These are the activations of a small neural network, seen along a few directions. Each row is one input.
In each table, some parts of the input vary, and every possible input appears once, in random order.
A made-up example of a description, with smaller parts first: one of 4 places along a line, together with either a single point or one of 9 places around a ring or (one of 2 separate values, together with one of 8 places around a ring).
Shared parts are said once, and a part with two or three values counts as separate values.
In the rows, 128 means zero.

Other details of the inputs vary at random and push rows far along two fixed directions, the same in every table; ignore that.

A family of inputs:
x1: [ 84  77  97 230  84 188 153 114 144 134 109]
x2: [143 146 120  79 158 100 126 135 131 128 108]
x3: [159 137 137  94 151 114  86 131 132 122 119]
x4: [110 172 127 116 133 124 107 106 150 131 106]
x5: [117 101 136 183 115 170 139 152 149 114 164]
x6: [108 132 119 118 136 105 127 109  99 115 132]
x7: [108 146 118 111 124 116 154 111  77 143 118]
x8: [ 79 111 139 147  84 132 173 101  68 124 118]
x9: [144 147 160  85 131  97 122 134 133 131 107]
x10: [118 102 112 144 131 116 136 116 106 117 117]
x11: [108 133 129 104 127 122 117  98  73 119 120]
x12: [142 146 164  88 154 113 120 131 129 119 106]
x13: [104  85 134 150 114 151 161  83  75 129 109]
x14: [153 115  95 158 131 147 112 181 207 125 188]
x15: [148 141 146 105 148 130 103 122 150 129 155]
x16: [140 158 130 113 123 116 132 140 129 134 138]
x17: [178 114 117 169 117 147 117 188 204 140 163]
x18: [159 142 124 109 146 115 120 154 148 151 126]
Description of these inputs: one of 2 separate values, together with either a single point or one of 8 places around a ring.
Change only the choice among 2 separate values in x8. List by row number the other rows that result.
Answer: x9
Change only the choice among 2 separate values in x13. List by row number the other rows that result.
Answer: x15

A family of inputs:
x19: [134 156 144  93 127 107 146 126 105 137 118]
x20: [115 102 105 154 110 129 151 138 116 128 151]
x21: [176 160 123 123 154 135  75 168 233 135 147]
x22: [117  92 119 151 127 150 136 115 100 115 139]
x23: [137 130 154  93 148 116 109 123 124 110 124]
x24: [129 112 107 162 117 133 136 148 141 136 117]
x25: [146 148 153  93 135 109 135 119 104 138 107]
x26: [131 107 152 134 122 130 134 126 116 123 117]
x27: [109 119 120 162 125 145 120 121 144 127 146]
x28: [118 131 116 142 118 131 150 148 127 124 152]
x29: [112 152 136 109 131 115 120  99 126 120 101]
x30: [117 162 135  91 131 115 105 107 104 128 123]
x31: [114 122 123 135 122 139 143 119 126 138  99]
x32: [137  98 105 149 125 138 132 135 125 132 152]
What do these inputs look like to the network?
Answer: either one of 6 places along a line or one of 8 places around a ring
A walk changes only the place on the line of 6. It starts at x30 and steps to x27. List the rest of the walk in order.
Answer: x29, x21, x31, x24
